Each row below holds a small network's activations on one record, seen along a few directions.
After each row come some of the record's fields: SIKOF, BUB, ZASAM, MUFUL, MIS, VAZA.
A field that a record lacks is left out.
The largest differences between rows may come from other fields.
(in the rows, 500 means zero)
Strong random noise was added to every row along 10 fixed directions; ignore it. To show where, here is one row again and again, with new noise each time:
[417 440 466 479 504 524 717 355 401 344 282 508 523 609 471 380 578 361
 440 485 525 563 525 492]
[477 551 637 436 654 578 539 393 369 381 484 505 343 342 484 543 707 457
 530 644 442 631 495 505]
[459 514 745 652 721 534 461 496 329 693 653 296 470 366 310 649 615 479
 728 558 704 494 568 567]
[531 750 437 690 549 515 388 553 373 590 535 329 435 516 480 485 446 419
 578 443 546 400 492 461]
[438 486 649 558 568 392 615 494 434 150 516 369 460 390 522 535 574 636
 675 230 526 600 497 451]
[771 516 814 416 613 349 622 386 313 355 477 414 493 357 500 417 656 800
 504 547 430 724 400 337]
[700 392 723 322 623 541 423 437 437 369 495 519 269 356 474 414 628 408
 650 473 357 650 368 379]
[654 657 438 524 526 378 572 466 415 508 419 351 547 472 401 409 467 528
 501 512 506 506 617 448]
[526 474 506 479 516 460 602 498 468 437 407 434 533 515 421 467 447 463
 574 400 557 508 621 523]
[292 553 428 680 503 584 415 525 434 349 575 370 400 543 567 555 645 324
 534 395 570 450 317 492]
[740 432 297 139 222 281 339 800 642 407 500 451 770 510 532 527 467 554
 379 536 629 360 582 635]
[595 550 617 365 522 716 487 496 319 665 316 690 442 639 587 436 428 404
 404 668 490 494 487 554]

[469 325 319 583 424 458 630 481 647 629 485 411 641 653 378 469 483 480
 345 565 585 479 504 491]
SIKOF=lat BUB=godu ZASAM=firos MUFUL=fefir MIS=zuk VAZA=dogo
[472 505 401 373 401 551 384 698 555 499 549 522 578 526 636 644 580 517
 411 637 565 407 495 650]
SIKOF=rad BUB=godu ZASAM=firos MUFUL=nem MIS=zuk VAZA=dogo
[552 423 481 496 412 402 568 472 455 333 489 406 593 614 557 421 694 534
 393 509 508 556 376 404]
SIKOF=rad BUB=godu ZASAM=dek MUFUL=nem MIS=zuk VAZA=loto
[594 714 461 503 492 449 661 533 550 622 463 549 611 453 513 553 244 770
 311 637 487 503 742 553]
SIKOF=lat MUFUL=fefir MIS=zuk VAZA=dogo
[429 546 552 680 526 533 447 582 430 402 476 567 393 634 650 448 391 533
 611 265 508 461 452 439]
SIKOF=rad MUFUL=fefir MIS=zuk VAZA=loto
[544 731 359 616 546 387 290 651 498 462 617 292 417 384 476 564 475 382
 683 425 531 352 600 470]
SIKOF=rad BUB=godu ZASAM=fuve MUFUL=nem MIS=zuk VAZA=dogo
[464 468 303 572 480 528 410 604 670 694 684 409 533 506 421 639 480 515
 483 564 480 455 530 586]
SIKOF=lat BUB=godu ZASAM=firos MUFUL=nem MIS=zuk VAZA=loto
[257 336 474 479 428 534 518 548 519 346 548 566 563 524 572 668 699 481
 441 610 662 490 481 679]
SIKOF=rad MUFUL=siron MIS=gufek VAZA=loto
[392 642 392 562 445 560 538 504 505 465 443 542 519 543 617 519 405 625
 413 421 430 507 521 515]
SIKOF=rad BUB=godu ZASAM=fuve MUFUL=ripul MIS=zuk VAZA=loto
[355 654 336 564 394 419 384 588 549 446 623 446 536 443 595 577 532 587
 451 491 500 419 408 534]
SIKOF=lat MUFUL=siron MIS=gufek VAZA=fivaz
[427 522 626 380 513 708 563 516 486 564 388 740 431 514 595 551 289 501
 528 453 399 499 612 588]
SIKOF=lat BUB=godu ZASAM=fuve MUFUL=siron MIS=zuk VAZA=fivaz
[352 615 586 517 674 539 545 323 224 347 345 531 386 406 441 451 746 250
 600 666 551 499 604 537]
SIKOF=rad BUB=gozel MUFUL=siron MIS=gufek VAZA=loto
[714 446 626 404 523 250 695 353 453 270 416 459 528 409 444 324 554 750
 464 484 369 680 519 338]
SIKOF=lat BUB=gozel MUFUL=nem MIS=gufek VAZA=loto
[547 441 617 347 460 587 510 479 459 345 371 702 373 578 716 378 505 507
 437 457 332 613 292 425]
SIKOF=rad MUFUL=nem MIS=gufek VAZA=fivaz
[517 472 538 652 439 359 370 674 452 365 617 323 576 577 585 482 488 541
 664 190 640 387 399 423]
SIKOF=rad BUB=godu ZASAM=fuve MUFUL=nem MIS=zuk VAZA=loto
[371 482 391 599 636 624 525 379 522 363 386 582 252 521 415 347 400 134
 706 340 369 495 613 441]
SIKOF=lat BUB=gozel MUFUL=nem MIS=zuk VAZA=loto
[384 361 618 429 421 614 695 543 492 615 432 689 663 611 594 654 380 694
 298 628 610 530 571 643]
SIKOF=lat BUB=godu ZASAM=fuve MUFUL=siron MIS=zuk VAZA=fivaz
[401 725 402 592 436 514 431 590 517 400 583 494 509 491 726 600 461 648
 321 511 496 442 416 551]
SIKOF=rad MUFUL=nem MIS=gufek VAZA=rebop
[444 491 562 416 436 576 430 581 444 669 584 642 602 513 618 653 599 608
 304 806 628 468 391 618]
SIKOF=lat MUFUL=siron MIS=zuk VAZA=fivaz
[452 747 332 508 511 506 520 475 466 272 381 482 415 471 598 413 494 410
 500 485 396 485 575 456]
SIKOF=rad BUB=gozel MUFUL=fefir MIS=zuk VAZA=dogo
[693 587 480 472 442 469 430 508 486 640 510 537 508 577 540 369 417 575
 392 528 418 488 365 410]
SIKOF=lat MUFUL=fefir MIS=gufek VAZA=loto
[458 561 504 474 502 740 468 670 654 350 540 603 236 448 651 691 301 491
 543 384 329 568 553 560]
SIKOF=rad BUB=gozel MUFUL=fefir MIS=zuk VAZA=fivaz
[373 509 409 520 446 528 569 489 573 628 464 488 619 520 385 548 500 374
 395 605 630 425 604 626]
SIKOF=rad MUFUL=ripul MIS=gufek VAZA=fivaz
[447 562 548 497 552 335 532 609 451 154 458 505 476 426 602 534 466 720
 761 256 456 521 714 537]
SIKOF=rad BUB=godu ZASAM=firos MUFUL=nem MIS=zuk VAZA=loto
[403 598 273 570 456 592 610 501 627 553 342 499 447 537 416 445 194 321
 575 262 450 425 761 507]
SIKOF=rad BUB=godu ZASAM=dek MUFUL=ripul MIS=zuk VAZA=fivaz
[662 744 471 526 540 425 406 553 395 626 504 288 533 416 362 448 542 399
 504 632 578 401 578 476]
SIKOF=rad BUB=gozel MUFUL=fefir MIS=gufek VAZA=fivaz
[545 417 408 608 380 656 453 585 623 691 519 485 470 721 558 456 322 328
 348 420 472 447 313 438]
SIKOF=rad MUFUL=nem MIS=zuk VAZA=fivaz
[566 593 583 630 618 675 542 357 480 603 537 430 256 391 442 515 529 392
 426 631 345 633 369 383]
SIKOF=rad BUB=gozel MUFUL=siron MIS=gufek VAZA=fivaz
[155 757 368 774 520 598 367 527 422 337 631 413 408 499 728 692 658 512
 469 478 496 417 330 547]
SIKOF=rad BUB=godu ZASAM=fuve MUFUL=siron MIS=zuk VAZA=rebop
[546 431 527 487 482 541 656 537 452 653 294 581 649 682 464 478 313 477
 517 498 589 453 681 589]
SIKOF=rad BUB=godu ZASAM=firos MUFUL=siron MIS=zuk VAZA=fivaz
[514 448 451 505 497 506 477 534 603 495 547 576 474 500 553 587 439 603
 482 499 431 503 486 522]
SIKOF=lat BUB=godu ZASAM=firos MUFUL=siron MIS=zuk VAZA=rebop
[328 424 567 839 621 640 526 354 564 591 768 344 321 484 465 667 741 559
 343 631 432 701 145 424]
SIKOF=rad MUFUL=fefir MIS=gufek VAZA=loto
[408 553 698 567 626 627 400 465 352 554 628 335 403 335 423 587 753 313
 619 572 611 478 361 508]
SIKOF=rad BUB=gozel MUFUL=ripul MIS=gufek VAZA=fivaz
[328 603 363 560 596 461 406 491 496 547 631 338 525 320 323 626 626 345
 716 495 560 392 662 606]
SIKOF=lat BUB=godu ZASAM=dek MUFUL=siron MIS=zuk VAZA=loto
[658 636 465 590 535 391 672 374 533 518 502 394 513 471 487 467 528 726
 324 597 353 625 503 402]
SIKOF=rad MUFUL=nem MIS=gufek VAZA=rebop

Which values does each new row have?
[558 777 348 614 422 482 469 548 546 406 557 507 364 483 664 505 330 690
 327 415 325 530 396 386]
SIKOF=lat MUFUL=fefir MIS=gufek VAZA=loto
[565 510 386 388 369 319 517 519 432 544 473 433 815 550 502 496 661 608
 327 741 626 442 572 575]
SIKOF=rad BUB=godu ZASAM=fuve MUFUL=siron MIS=zuk VAZA=loto
[587 552 600 532 581 316 580 359 443 563 476 326 545 313 282 361 554 491
 573 462 551 525 572 382]
SIKOF=rad MUFUL=ripul MIS=gufek VAZA=fivaz
[487 401 236 485 340 349 592 423 657 647 511 332 692 546 280 416 552 367
 397 545 552 433 524 498]
SIKOF=lat MUFUL=siron MIS=gufek VAZA=fivaz
[437 182 565 497 503 553 509 517 545 625 521 560 578 676 437 523 515 444
 541 467 570 503 401 558]
SIKOF=lat BUB=godu ZASAM=firos MUFUL=fefir MIS=zuk VAZA=loto
[714 477 724 557 636 385 457 597 376 670 553 419 593 468 390 528 386 642
 681 562 666 482 690 521]
SIKOF=rad BUB=gozel MUFUL=nem MIS=zuk VAZA=loto
[744 421 474 525 560 472 647 417 638 660 466 482 450 494 274 407 305 524
 427 573 400 611 671 400]
SIKOF=lat BUB=gozel MUFUL=fefir MIS=zuk VAZA=loto
[668 396 284 418 302 142 401 581 795 274 685 346 615 383 442 451 524 647
 498 341 401 496 435 419]
SIKOF=lat MUFUL=siron MIS=gufek VAZA=loto
[587 507 325 371 339 386 484 505 545 461 390 484 646 592 525 324 496 416
 460 469 463 451 455 466]
SIKOF=rad MUFUL=siron MIS=zuk VAZA=fivaz
[331 470 535 667 484 521 630 504 396 615 514 376 705 644 431 546 490 530
 470 449 752 413 504 587]
SIKOF=lat BUB=gozel MUFUL=fefir MIS=gufek VAZA=loto
[479 421 600 479 592 554 582 383 561 442 438 570 364 416 389 428 443 406
 671 350 437 546 543 436]
SIKOF=lat MUFUL=ripul MIS=zuk VAZA=dogo
[522 360 568 668 528 314 524 474 381 430 533 315 608 596 436 367 651 464
 665 326 675 471 400 381]
SIKOF=rad MUFUL=nem MIS=zuk VAZA=loto
[561 529 434 419 379 462 451 630 497 631 440 607 642 587 547 497 357 507
 424 543 598 358 549 571]
SIKOF=lat MUFUL=siron MIS=zuk VAZA=fivaz
[607 609 612 506 527 545 387 525 427 523 543 533 381 448 578 474 475 579
 608 465 407 514 440 469]
SIKOF=rad MUFUL=siron MIS=gufek VAZA=loto
[535 501 418 513 454 465 347 518 697 494 658 479 357 358 457 504 442 471
 499 432 413 510 472 441]
SIKOF=rad MUFUL=ripul MIS=gufek VAZA=loto
[415 782 275 492 442 478 354 597 518 443 573 564 500 444 610 622 503 554
 466 606 452 407 567 606]
SIKOF=lat MUFUL=siron MIS=zuk VAZA=loto
[690 649 466 453 457 398 627 538 503 401 350 449 565 522 534 348 263 627
 530 342 402 535 651 416]
SIKOF=rad BUB=gozel MUFUL=nem MIS=zuk VAZA=fivaz
